A small network was shown many inputs. Here are its activations along a few directions, one row for each input.
Each table varies a few parts of the input and shows all the possible inputs, shuffled.
A made-up example of a description, with smaller parts first: values(2) and (point or ring(11) or (line(6) and ring(8))).
Shared parts are said once, and a part with two or three values counts as separate values.
In the rows, zero is written as 128.

Other details of the inputs vary at random and push rows far along two fixed directions, the same in every table; ignore that.

Table:
r1: [133 145 144 149 145 111 129 123 125 126 121]
r2: [123 106 122 121 102 154 118 140 126 127 119]
r3: [128 141 136 126 144 104 144 126 119 127 123]
r4: [140 128 126 141 142 108 146 136 131 135 135]
r5: [113 105 126 121 110 156 116 136 125 127 121]
r6: [122 112 114 128  95 148 116 118 127 141 129]
r7: [131 133 131 127 146 105 143 128 124 140 139]
r8: [116 109 124 127 109 158 123 122 115 121 114]
r9: [170 184  90  79 149 176 123  92 196  15 193]
r10: [125 137 139 120 144 103 137 141 129 133 130]
r11: [130 141 146 144 146 110 122 138 135 132 129]
r12: [137 132 131 125 145 104 137 143 140 134 118]
r13: [118 101 119 128 111 158 122 124 120 134 131]
r14: [127 149 140 131 147 109 137 127 115 130 124]
r15: [128 142 133 135 133  99 132 138 142 134 126]
r16: [117 113 127 132 109 157 113 120 112 121 117]
r17: [120 114 121 117  96 147 123 117 118 127 113]
r18: [118 115 123 119 110 157 113 121 110 143 135]
r19: [131 146 131 140 132 100 139 124 132 129 118]
r20: [129 136 135 125 136  98 138 139 137 133 127]
r21: [132 131 134 147 150 110 134 130 126 135 140]
r22: [123 106 116 119  99 148 122 119 122 140 130]
r23: [140 136 128 131 144 106 145 129 130 128 111]
r24: [112 119 130 113 108 155 107 134 115 136 125]
r25: [143 128 123 132 146 106 143 131 135 142 127]
r26: [126 134 141 140 148 108 128 142 131 127 130]
r27: [124 111 127 138 109 159 106 118 120 139 132]
Each input here is: values(3) and (line(4) or line(5)).
Which other rows agree with r8 in the values(3) part? List them by row number.
Answer: r1, r3, r9, r14, r16, r17, r19, r23
Which other rows does r15 become when the line(4) part takes its other values? List them by row number.
Answer: r10, r20, r24

Table:
r28: [109  65 107 113  72 167 137 123  88 156  85]
r29: [149 168 130 145 154 119 137 106 145  78 143]
r30: [121 102 119  94 104 156 123 145 134 113 116]
r31: [147 160 122 104 170 138 117 126 180  77 199]
r32: [127 114 132 116 143 106 157 154 107 151 101]
r33: [139  99  98 127  99 198 106 105 137 107 158]
r34: [166 158 102  99 162 135 139 130 195  58 150]
r35: [142 144 133 121 174 123 126 139 159 103 176]
r36: [ 99  87 142 121  81 113 126 158 103 183  79]
r37: [123 122 142 165 156  68 158 132 104 182 133]
r38: [104 127 142 116 104 160  95 129 119 107 122]
r39: [149 183 148 153 209  62 172 116 130 100 139]
r40: [123 112 110 121 103 159 115 100 122 146 154]
r41: [123 155 151 154 150  79 149 114 104 146 111]
r42: [102  89 147 140  95 131  96 149  98 200 111]
r43: [103  67 126 125  97 187 106 140  81 174 118]
r44: [101  92 137 160  70 155 110 119  81 153  82]
r45: [113 145 163 139 131 101 110 140 110 150 102]
r46: [147 156 106 100 146 102 161 110 154  97 149]
r47: [169 147 106 120 155 115 159 121 162  89 133]
r48: [119 132 171 190 166  62 149 162 106 155  81]
r49: [128 159 149 151 151  78 141 111 103 152 108]
r50: [125 135 158 138 146  38 153 167 120 186  88]
r51: [152 146 116 120 157 104 150 144 174  89 133]
r52: [ 96  88 134 116  88 203  97 127  73 136  93]
r53: [138 107  92 104  81 174 127 111 143  99 125]
r54: [148 185 129 101 176  62 167 135 159 112 153]
r55: [147 124 127 151 144  76 174 142 127 140 102]
r56: [134 127 127 132 148  72 177 132 118 148 109]
r57: [134 116 149 193 159  57 162 147 108 186 119]
r58: [100  81 151 182 101  98 120 160  99 217  92]
r59: [114 128 112 106  93 189 104  87 116  91 135]
r60: [139 156 125  94 147 101 140 141 168  93 148]
r61: [130 117 102 109  99 175 101  91 127 140 158]
r62: [120  91 134 158  83  85 145 143  90 209  59]
r63: [120 107 111  89 107 160 134 135 119 118 122]
r64: [127 105 130 153 148 112 149 126 103 164 134]
r65: [101  72 115 123  56 158 111 147 118 154  82]
r66: [157 167  99  86 138 116 144  97 162  98 151]
r67: [164 175 130 158 180  67 154 117 165 125 174]
r68: [130 119 118 134 100 186 110 103 119  89 120]
r69: [114 139 156 166 128  95 122 141 121 146  95]
r70: [126 118 147 164 149  45 168 173 128 169  83]
r71: [149 169 138 112 185  59 164 153 168 100 144]
r72: [114 108 119 103 101 181  89 127 141 117 164]
r73: [142  98 112 145 119 167 120 118 124 134 137]
r74: [120 130 141 135 137 103 123 137 107 182 140]
r75: [148 148 108 118 161 135 138 100 153  99 186]
r76: [143 151 122 138 157 114 122 132 174 106 174]
r77: [127 122 138 159 130 101 114 143 135 175 127]
r78: [115 112 127 111 102 164  92 129 138 137 155]
r79: [108 130 125 101 106 190 101 113 110  93 136]
r80: [134 118 127 146 116 168 118 112 111 107 105]
r81: [113 120 133 107 109 190  92 124 124  85 127]
r82: [118 111 141 142 151 114 140 148 101 164 139]
r83: [116 118 142 118 123 174  99 133 115 104 111]
r84: [135 111  90  99  72 176 120 107 146  97 129]
r85: [160 162 107 116 133 101 152 112 169  99 143]
r86: [115 115 141 141 146 110 137 146 104 167 142]
r87: [150 170 105  74 157 128 148 121 170  67 172]
r88: [157 156 121 104 182 147 118 128 177  76 190]
r89: [132 138 141 150 141  51 158 159 145 159  97]
r90: [151 147 124  96 165 115 144 145 164  89 137]
r91: [138 165 129 116 164 108 132 123 148 125 184]
r92: [114 116 114  90  99 143 131 134 120 128 125]
r93: [127 111 156 190 169  62 151 169 120 182 113]
r94: [119 135 146 145 160  82 145 147 112 167 150]
r95: [131  96 117 138 121 175 103 137 140 128 136]
r96: [115 145 115  81  88 207  78  96 122  93 143]
r97: [114 161 161 143 153  82 140 135 102 147 117]
r98: [132 107  98 124  87 188 101 101 140 112 163]
r99: [134 139 106 110  76 204  82  81 136  87 133]
r100: [107  87 123 127  80 114 146 127  89 188  79]
r101: [151 194 125 117 153 133 103 106 182  63 157]
r102: [116 140 142 116 129 152 105 128 131  91 132]
r103: [116 123 117 115 104 182 113  93 110  97 127]
r104: [115 121 125 128 100 182  93 121 135  90 119]
r105: [ 82 103 168 159 109 102 130 152  54 191  75]
r106: [125 119 117 115 116 191 114  96 107  97 119]
r107: [116  66 100 102  73 187 128 118  94 146  86]
r108: [ 88  95 167 162 121 111 136 155  51 185  70]
r109: [122 107 138 165 138 108 127 152 131 159 129]
r110: [156 143 114 127 179 128 145 108 145 110 171]
r111: [132 120  96  90  75 175  97 120 163 109 122]
r112: [156 197 150 166 184  52 158 115 148 107 137]
r113: [131 149 130 106 137  84 147 139 126 152 120]
r114: [118  81 116 147  64 169  95 114 100 184 115]
r115: [131 179 149 117 155 113 116 124 152  88 147]
r116: [143 184 125 122 155 134 113 114 180  50 162]
r117: [123 116 131 138 118 175 101 130 127 102 104]
Changing only one part turns r109 into r76. The same change can be made to r56. Which row results?
Answer: r46
Changing only one part turns r71 into r36. The same change can be made to r31. Which row results?
Answer: r78
What is each input in this table made of?
Answer: values(3) and ring(5) and line(6)
Which other rows does r61 become when the values(3) part takes its other values? List them by row number.
Answer: r49, r66
Start at r110 and move only the line(6) part, one step at a time. The first step leads to r64. Which rows follow, in order?
Answer: r75, r37, r40, r61
Which other rows does r93 become when the values(3) part takes its other values? List them by row number.
Answer: r48, r51
Which other rows does r103 become when the ring(5) part takes its other values? List them by row number.
Answer: r29, r79, r102, r104
